A small network was shown many inputs. Here are its activations along a few directions, one row for each input.
In each table, some parts of the input vary, and every possible input appears once, in random order.
A made-up example of a description, with smaller parts first: one of 6 places along a line, together with either a single point or one of 11 places along a line or (one of 2 separate values, together with one of 8 places around a ring).
Shared parts are said once, and a part with two or three values counts as separate values.

Other details of the inputs vary at random and push rows far along three fixed directions, the same in every table; ignore that.

Rows:
r1:  4.917  5.184  4.304 -0.375  1.899  1.497 -0.526  0.112 -3.773  2.830 -2.602
r2:  2.153  5.267  2.570  0.037  3.257  1.532 -0.903  2.462 -3.701  4.840 -2.083
r3: -2.913  1.187 -4.622 -2.078  0.071  4.073 -1.058 -1.671 -1.055 -0.040 -0.462
r4:  4.663  5.252  4.415  1.690  0.024  1.788  0.726  0.887 -3.885  2.934 -3.500
r5:  5.142  4.952  3.132  2.171  0.734  1.052  0.506 -0.390 -3.913  4.049 -4.009
r6:  1.099 -2.807 -4.146  4.600 -0.831 -3.404 -1.476  0.164  2.355 -3.143  3.212
r7:  1.222 -2.415 -4.116  3.367  0.131 -3.516  0.701  0.605  1.819 -4.900  2.630
r8: -4.061 -5.068  5.439 -4.024  2.075 -7.794 -0.312  4.169  6.722  1.842 -0.601
r9: -2.191 -0.876 -3.072  0.340 -2.208  4.307 -0.486 -2.896 -0.565  0.973  1.206
r10: -1.483 -0.499 -2.547 -1.612 -0.845  4.062 -0.496 -3.954  0.275 -0.721 -1.623
r11: -0.551 -0.162 -2.501 -2.203 -0.852  5.135 -0.317 -2.877  1.190 -1.395 -0.758
r12: -0.067 -2.197 -3.201  3.128  0.153 -4.542  0.220  0.132 -0.210 -5.785  2.137
r13:  4.005  4.672  3.358  0.597  1.382  1.201  1.762  0.566 -4.155  4.590 -0.443
r14:  6.604  3.180  2.199  5.217  2.682 -7.335  1.425  3.717 -1.650  0.135  0.897
r15:  5.228  3.378  3.592  0.853  2.214  1.930  0.269  0.135 -2.126  4.589 -3.288
r16:  6.497  4.206  3.267  1.880  0.138  2.360  1.441  1.023 -2.989  3.682 -3.555
r17:  2.757  4.253  4.506  0.980  1.351  1.466  0.359  0.964 -3.706  4.783 -0.112
r18: -2.804 -0.199 -1.609 -0.534 -1.849  3.997 -0.804 -3.238 -0.653 -1.519 -2.103
r19:  4.539  4.162  3.271  0.591  1.629  1.627  1.901  0.755 -3.828  4.825 -0.591
r20: -2.662 -6.072  4.891 -2.369  1.414 -6.736  0.214  5.083  6.635  1.873 -1.202
r21: -8.554 -4.107  7.035 -7.052  0.876  1.512  2.785  3.266  2.264  5.455 -0.811
r22: -2.308  0.073 -2.696 -1.118 -1.855  3.813  0.168 -3.152 -1.045 -0.073  1.600
r23: -1.509  0.949 -2.215 -2.621 -1.240  4.072 -0.440 -3.447  0.489 -1.572 -0.792
r24: -5.664 -2.707  7.080 -8.659 -0.429  1.682  0.838  2.747  2.680  4.170 -1.967
r25: -2.019 -0.458 -2.985 -0.979 -1.224  4.338  1.792 -2.428 -1.185 -0.745  0.577
r26: -1.722 -0.852 -2.586 -0.929 -1.929  4.027 -0.022 -3.430 -0.064 -0.627 -2.280
r27:  6.030  5.345  3.700  1.975 -0.041  1.535  0.433  0.356 -5.343  2.510 -3.599
r28: -4.269 -4.146  6.283 -4.635  2.179 -6.984 -0.749  5.151  7.038  0.482  0.283
r29: -3.328 -0.220 -2.069  0.636 -2.124  4.275 -1.220 -2.647 -1.138  0.132  1.341
r30: -2.210 -0.438 -1.703 -1.961 -0.842  3.761 -1.384 -3.890 -1.250 -1.526 -1.549
r31:  4.277  3.681  3.265  1.854  1.008  1.284  0.575  0.778 -3.202  5.944 -0.333
r32:  1.992 -0.874 -3.632  1.682  0.208 -4.060 -1.379 -0.722  3.364 -5.716  1.196
r33:  5.758  2.201  2.566  5.088  2.818 -7.550  1.912  3.835 -1.393  0.257  0.424
r34:  1.103 -1.784 -4.018  3.100 -0.414 -4.213 -0.756 -0.416  1.857 -4.092  3.479
r35: -0.206 -0.764 -5.229  1.878  1.549 -4.617 -2.935  1.157  0.587 -5.044  1.486
r36:  6.053  3.213  3.214  4.925  2.959 -7.118  0.110  3.749 -1.581 -0.175  1.575
r37: -6.574 -4.991  5.806 -6.659  0.943  2.069  3.484  3.334  3.003  6.103 -0.917
r38: -1.328 -1.003 -2.913 -0.651 -1.440  4.791  0.246 -2.568 -0.349  0.116  1.551
r39:  3.913  4.077  1.544  0.258  3.373  1.998 -0.146  2.647 -2.739  5.530 -2.092
r40: -2.929 -0.769 -2.218 -0.065 -2.245  3.962 -1.417 -2.833 -2.003  0.142  1.184
r41: -2.790 -0.413 -2.060 -1.432 -1.222  4.017  0.839 -2.359 -2.632 -1.557  0.585
r42: -1.276 -1.142 -3.059  0.268 -1.736  4.680 -0.267 -2.497 -0.266  0.541  1.495
r43: -5.756 -2.438  6.579 -8.679 -0.705  1.557  1.688  2.725  4.135  4.921 -1.906
r44: -4.703 -5.684  5.706 -2.959  1.223 -7.650 -0.807  5.449  4.779  2.536  2.319
r45: -2.507 -0.139 -2.767 -0.363 -2.164  3.788 -0.327 -3.062 -0.891  0.468  1.507
r46: -2.751 -0.362 -2.845  0.186 -2.465  3.939 -0.578 -3.019 -0.913  0.822  1.308
r47:  1.205 -1.231 -3.361  2.682 -1.971 -4.602 -0.385 -0.188  2.282 -5.714  0.248
r48: -2.464 -0.821 -1.692 -1.232 -1.918  3.701 -0.961 -3.360 -1.527 -1.426 -2.244
r49: -0.324 -0.177 -2.347 -2.131 -2.195  5.276  0.439 -2.120  1.052 -1.703 -0.866
r50: -2.618  0.149 -1.570 -1.296 -0.794  4.047 -1.229 -3.743 -0.314 -1.562 -1.469
r51:  0.633 -2.253 -4.035  3.462  0.138 -4.216  1.182  0.083  1.214 -4.961  2.096
r52:  1.595 -2.240 -4.120  2.964  0.064 -3.554  0.043  0.215  1.926 -4.696  3.245
r53: -0.227 -1.149 -3.210  3.444  0.072 -4.095 -0.032  0.363  0.809 -5.834  2.726
r54:  9.170  3.526  2.012  5.928  1.234 -6.862  0.414  3.223 -0.862 -0.694 -1.621
r55:  1.119 -0.290 -2.541  2.076 -1.059 -3.879 -1.344  0.264  2.578 -6.874  1.253
r56: -2.500 -0.367 -2.074 -1.340 -1.636  3.849 -0.637 -2.981 -2.210 -0.762  1.562
r57: -4.365 -5.287  5.665 -4.128  1.908 -7.488  0.464  5.450  4.257  1.304  2.139
r58:  0.091 -1.170 -3.279  4.444 -0.654 -4.300 -2.023 -0.183  1.261 -4.542  3.529
r59: -2.354  0.567 -4.830 -1.935  0.312  4.321 -0.975 -1.556 -0.670  0.044 -0.530
r60:  2.221 -0.901 -3.532  1.719 -1.133 -3.802 -0.543  0.059  3.213 -6.026  1.113
Description of these inputs: one of 5 places along a line, together with either a single point or one of 5 places around a ring or one of 6 places along a line.
- Changing only the place on the line of 5 turns r57 into r19. The same change can be made to r1. Which row results? => r32
- Changing only the place on the line of 5 turns r50 into r15. The same change can be made to r18. Which row results? => r20
- Change only the place on the line of 5 in r49. List by row number the other rows that result. => r24, r43, r55, r60
- Which other rows agree with r5 in the place on the line of 5? List them by row number. => r3, r8, r13, r14, r22, r23, r33, r43, r45, r46, r47
- Change only the place on the line of 6 in r19. List by row number the other rows that result. => r9, r25, r31, r34, r51

Rows:
r61: -4.697 -3.065 -4.006 -2.307 -1.943  0.656 -1.021 -2.929  2.344 -5.620 -1.633
r62: -0.420  0.799  2.218  0.343 -0.625 -0.557  0.871  0.911 -2.161  1.075  1.328
r63:  1.326 -0.524  0.793  0.873 -0.043 -0.024  0.081  0.155  0.369  2.615 -1.609
r64: -3.949 -3.964 -5.013 -2.250 -2.188  1.796 -2.051 -2.733  4.294 -2.885  1.740
r65: -0.236  0.318  1.223  1.352  0.467 -0.527 -0.640 -0.113 -0.906  2.456 -0.730
r66:  4.042 -0.945 -2.815  5.985  0.562 -9.737  0.582  2.991  1.720 -7.247  4.104
r67: -0.015  0.978  0.359  1.211  1.091 -0.815  0.015  0.406 -2.731  1.472 -0.151
r68:  0.427  1.705  0.012  1.171  1.347 -0.374 -1.078  1.241 -2.509  1.233  0.380
r69:  0.010 -1.003  1.076 -1.109  0.917  0.187  1.792  1.258  1.264  2.569 -1.554
r70:  2.825  0.704  1.340  1.737 -1.802  0.359  0.767 -0.070 -0.309  1.244 -0.083
r71:  0.620  0.597  3.355 -1.499  0.064 -0.354  0.392 -0.220 -0.351 -0.732 -2.449
r72:  0.856  0.059  0.343 -0.763  1.153  0.696  0.715  1.852  1.208  2.056 -1.057
r73:  0.415 -1.217  2.361 -1.254  0.425  0.584  2.312  0.825  1.177  1.851 -0.394
r74:  1.261  2.411  1.771 -2.084  1.014 -0.413 -1.474  0.046  0.327 -0.413 -2.089
r75:  5.833 -0.533 -4.578  5.345  1.849 -9.278 -1.461  2.235  4.054 -6.272  3.041
r76: -6.906 -4.146 -1.157 -4.923 -3.633  1.715  0.105 -2.088  3.531 -4.886 -0.395
r77:  4.217  6.157 -6.782  4.522 -1.591  7.027 -2.806 -6.839 -5.833 -2.168  0.590
r78:  0.756  1.432 -0.279  0.005  1.899  0.191  0.547  1.958 -1.255  1.033  0.002
r79: -5.844 -5.482 -4.399 -2.648 -2.424  1.931 -1.577 -1.476  4.677 -2.189  0.712
r80:  1.794 -0.749  2.015  0.699 -0.604  0.318  0.611 -0.263  0.271  1.844 -0.475
r81: -0.760  0.401  1.294  0.405  0.635 -0.047 -1.598  0.961 -0.195  2.586 -0.295
r82: -1.754 -0.578  3.624 -0.476 -1.230 -0.225  0.364  0.730  0.304  2.480  0.735
r83: -0.073  0.338  2.034  0.536  0.585 -0.553  0.589  0.218 -2.415  1.039  0.989
r84: -0.058  1.714  0.839 -0.613  1.573 -0.451 -1.249  0.721 -1.486  1.730  1.292
r85: -0.527 -0.409  2.836  0.511 -0.085 -0.235 -0.012 -0.298 -0.584  1.962  0.350
r86: -1.214 -0.906  2.628 -1.986  1.081  0.057  2.339  1.430 -0.378  1.595  0.559
r87:  1.706  0.408  1.614  0.086 -0.727  0.709  2.391  0.941  0.451  1.156  0.056
r88: -1.702 -0.713  1.390 -1.870  1.640 -0.229  1.838  1.868 -0.282  2.351 -0.580
r89:  2.707  5.314 -6.535  1.424 -0.295  7.784 -0.314 -5.047 -5.257 -2.158  0.803
r90: -0.642  0.897  2.439 -2.423  0.887 -0.188 -1.030  1.328  0.660  0.224 -3.186
- What do these inputs look like to the network? => one of 5 places along a line, together with either a single point or one of 5 places around a ring
- Changing only the place on the line of 5 turns r77 into r65. The same change can be made to r89. Which row results? => r88
- Change only the place on the ring of 5 in r70. List by row number the other rows that result. => r62, r66, r82, r87
- Change only the place on the line of 5 in r90. List by row number the other rows that result. => r61, r71, r74, r76
- Which other rows agree with r68 in the place on the line of 5? List them by row number. => r72, r78, r79, r81, r90
